Each row below holds a small network's activations on one input, seen along a few directions.
Each table varies a few parts of the input and shows all the possible inputs, shuffled.
A made-up example of a description, with smaller parts first: values(2) and (point or ring(11) or (ring(5) and line(6))).
Shared parts are said once, and a part with two or three values counts as separate values.

Other details of the inputs shift rows strongly along two fixed directions, in all tables alike. That doesn't count.

Rows:
x1: [ -6 -31 -13   8  -7  21  11   0  26  -3  24  11 -11 -27]
x2: [ 31  10  -4 -19  -3 -12   3   6 -11  26 -23  -8   7  17]
x3: [ -4 -44 -11   7  -5  19   2   1  11 -16  23  23 -10 -33]
x4: [  8  -5  10 -12   1  12  -6  25 -17  23  -8   4 -14 -11]
x5: [ -7   7 -15  -1 -11 -27   0 -19   1 -31  -1  -7  23  40]
x6: [ 12   7   9  -6  23  19 -12  19  -4  15 -12   5  -7 -14]
x7: [-15 -10 -12  16 -24  -5  -2 -14   9 -14  18   8   9  18]
x8: [-11  -8 -14   0  -5  -4   5  -3   4 -12  10  -1  -1   4]
x9: [-20   6 -17  23  -5  -1  -6 -24  19 -15  19   9   8  13]
x10: [ -8  14  -8   5  -4 -28   4 -27   1 -31  -6 -13  20  30]
x11: [  1 -15  19   2   9  36   7  17  16  23  10   5 -23 -45]
x12: [  8   1   8 -11  15   8   9  10  -2  15  -8  -7 -14 -23]
x13: [-19  22  -4  12 -15 -32  -2 -25 -11 -26   2  -7  17  32]
x14: [ 20   9  13 -18   1  -5 -11  18 -24  14 -23  -3   8  20]
x15: [-25  -4   4  17  -5  -3  -3 -16  11 -32  15  -1   6   3]
x16: [ 19  16  19 -11  10  -9  -5  10 -22  13 -26 -11   6   8]
x17: [-11 -25   2  22  -7  20   7  -5  18  -2  23  15 -12 -35]
x18: [-22   4   6  11   0   0   1  -3   4 -12  13  -4  -4  -4]
x19: [ 26  22   7 -16  10  -7  10   4  -3  26 -28 -21   4   8]
x20: [  2  11   4  -5  19  14  -9  16  -5  18  -3   7 -13 -14]
x21: [ 20  12  -3 -24   3 -16  -1  10 -23  21 -21  -6   4  15]
Each input here is: values(3) and (point or ring(6)).
Q: Changing only the values(3) part turns x20 into x6. The same change can be made to x8. Which row results?
A: x5
Q: Which other rows does x16 become when the values(3) part takes its other values? List them by row number.
A: x13, x17
Q: Which other rows agree with x2 in the values(3) part? List them by row number.
A: x1, x7, x9, x11, x17, x19

Rows:
x22: [-4 -3  4  4  3  6 -5  4 -4 -1  2  6 -4 -7]
x23: [ 5 -9 -1 -1 -2  4  2  2  4  2  1  2  0 -4]
x24: [ 2 -5 -4 -1 -4  2  3 -1  2  4  1  1 -2 -4]
x25: [ -3   3   5   4   9   9   8  -2  12   4   2  -6  -7 -15]
x26: [  0   7   2   3  11   4   6  -4  11   1   0  -5  -4 -12]
x27: [ 4 -4 -4  2 -2  5  1  0  7  7  2  3 -1 -2]
x28: [ 18  40  -1 -19  -2 -38  -4  -5 -23   5 -31 -21  25  56]
x29: [ 2 -4 -6  1 -3  3  3 -1  5  7  4  2 -2 -3]
x30: [-37   4 -31  28 -28 -28  -2 -45  17 -50  30   5  24  40]
x31: [-4 -2  1  0  3  4 -4  4 -3 -3  1  3 -3 -3]
x32: [  3 -10  -1  -4  -4  -1   5   2  -1   1   0  -1  -2  -6]
x33: [ 2 -9 -1 -4  0  1  2  4 -2 -1  2  2 -2 -6]
x34: [-6  3  9  5  2  5 -2  3 -1  1  2  0 -4 -6]
x35: [-8  5  9  5  2  4 -2  2  0  1  3 -2 -4 -4]
x36: [ 1 -6 -2 -2  0  6  0  4  1  3  3  5 -4 -7]
x37: [ 4 -6 -2 -1 -2  4  1  0  4  3  0  2  0 -3]
x38: [-5 -3  1  1  3  6 -5  6 -2 -2  3  4 -4 -4]
x39: [-2 -5  1  0  4  4 -4  4 -4 -4  1  5 -3 -6]
x40: [-6  1  9  5  2  5 -3  3 -1  0  3  2 -4 -8]
x41: [ 3 -9 -2 -2 -3  2  4  2  1  4  2  1 -3 -7]
x42: [ 29  18  10 -24   7 -14   1  13 -19  23 -32 -16   8  20]
x43: [-2 -7  1  1  4  6 -5  5 -4 -3  2  7 -4 -9]
Q: What do these inputs look like to the network?
A: values(2) or line(8) or (values(3) and line(4))
Q: Which other rows belong to the same alternative as x40? List them by row number.
A: x22, x31, x34, x35, x38, x39, x43

Rows:
x44: [ 10  -3  25  -4  17  28  11  14  10  24  -9  -8 -20 -44]
x45: [  5  -9   7 -16  26  16  10  20  -7  16  -4  -2 -27 -47]
x46: [  3  -3 -24  -4 -26 -33  -2 -23 -12 -18  -3   1  25  43]
x47: [  2  -4 -19   7  -4  -4  10 -22  29 -13   6  -5  13  11]
x48: [  0  16   6 -17  16 -13   8   5 -12  -3 -13 -18  -3   0]
x49: [-10 -10 -24  -2   0 -11   7 -16   7 -29  12   3   5   3]
x50: [-16  13  -6   9   1  -3  -4  -8   9  -6   9  -4   3  15]
x51: [  5  -1  -6  15 -10  -8   8 -25  22 -14   6  -2  15   5]
x52: [ -4  -2 -25  -8   2 -18   7 -16   0 -23   4   2   5   7]
x53: [ 20   9  13 -19  -1 -13   2  15 -27  25 -25 -13   0   7]
x54: [ 19  -8  10  -2  10  23  -7  20   2  27  -2  13 -12 -26]
x55: [-12  14  -8  15  -6 -16  13 -29  23 -21   7 -18  15  21]
x56: [-29  18   3  15  -1  -3 -16  -7  -9 -15   9   6   0  13]
x57: [-18  -9  -3  11 -24 -19   2 -18  -4 -26  11  -5  13  19]
x58: [ 10  24  22 -28  23 -10   3  20 -20   8 -26 -23  -3   2]
x59: [ 17 -20   8 -25  25  24   3  31  -1  12  -6   6 -20 -39]
x60: [ -6  31   8  15  -9 -30  10 -34   8 -19  -8 -22  25  33]
x61: [-25 -17   9  31  -4  18   7 -14  23 -18  28  11  -9 -33]
x62: [  1  24  15  -1   9  -3  -1  -1  -7   6 -15 -13   1   6]
x63: [ -3  -1 -20   9  -3  -3   0 -17  20 -13   9   2  11  15]
x64: [-21  17   2  10  -2  -4  -8 -10   0 -11   6  -2   1  11]
x65: [-16   9 -14  10  -4   0 -19  -5  -6 -12   8  14   4  17]
x66: [  0  13  -5  -9 -25 -14  18   3  -4  37  -1 -17  -5  15]
x67: [ 31  19   7 -18  12  -3   5   5  -2  23 -32 -16   6   7]
x68: [ 27 -38  15 -17   2  26  -2  32  -8  19  -8  11 -11 -28]
x69: [-36 -18  -6  24   2  26  -8   0  17 -15  36  20 -15 -23]
x70: [ 21 -26 -12 -15 -19  21  17  24   8  53  11   8 -23 -24]
x71: [  6   0  22  -8  -8 -10  -2  13 -19  -1 -15 -11   7  14]
x72: [ 23  25  11 -10  10   0 -19  20 -22  28 -22   5   3  15]
x73: [-14  15 -14   5 -12 -42   2 -24 -19 -26  -2  -9  16  30]
x74: [-22 -25 -23  19  -1  26 -12   0  20 -13  33  29 -10 -16]
x75: [-10 -55  -1  10 -16  21  -4   5   8 -28  25  24  -4 -22]
x76: [ 12  -7   5 -10  14  28  -8  24  -2  26  -4  12 -18 -27]
x77: [ -4  24 -16   7  -9 -26  -6 -26   1 -22  -9  -7  24  43]
x78: [ 14  12  -9 -11   8   0  -8   8   1  17  -9  -1   4  19]
x79: [ 32   5  -8 -26   8 -17   0  11 -29  21 -27   0   2   8]
x80: [  5  21   7  -2  12  -2   4   1   3  12 -12 -16   3   9]
x81: [-33 -12   9  30  -3  21 -11  -2   7 -13  32  23 -14 -27]
x82: [ 32  21  11 -10  10  -5  -3   7  -7  25 -28  -7   9  10]
x83: [ -6 -54 -14  12 -19  18   3  -3  12 -16  26  24  -6 -25]
x84: [-26 -15   7  27  -5  19  -2  -7  17 -12  29  16 -13 -29]
x85: [ 17   5  33 -20   1  -6  -6  27 -29  11 -28 -15   5  14]
Q: Changing only one part turns x44 into x67. The same change can be made to x73. Which row results?
A: x79
Q: Changing only one part turns x71 into x68. The same change can be made to x80. Which row results?
A: x63
Q: What do these inputs look like to the network?
A: values(2) and (point or line(8) or (values(3) and line(4)))
Q: Which other rows does x54 become when the values(3) part takes its other values? List them by row number.
A: x76, x78
Q: Start at x55 and move only the line(4) part, one step at a time. The first step leads to x80. Which rows follow, in order?
A: x50, x69
Q: Which other rows does x81 become when the values(3) part takes its other values? List them by row number.
A: x56, x69
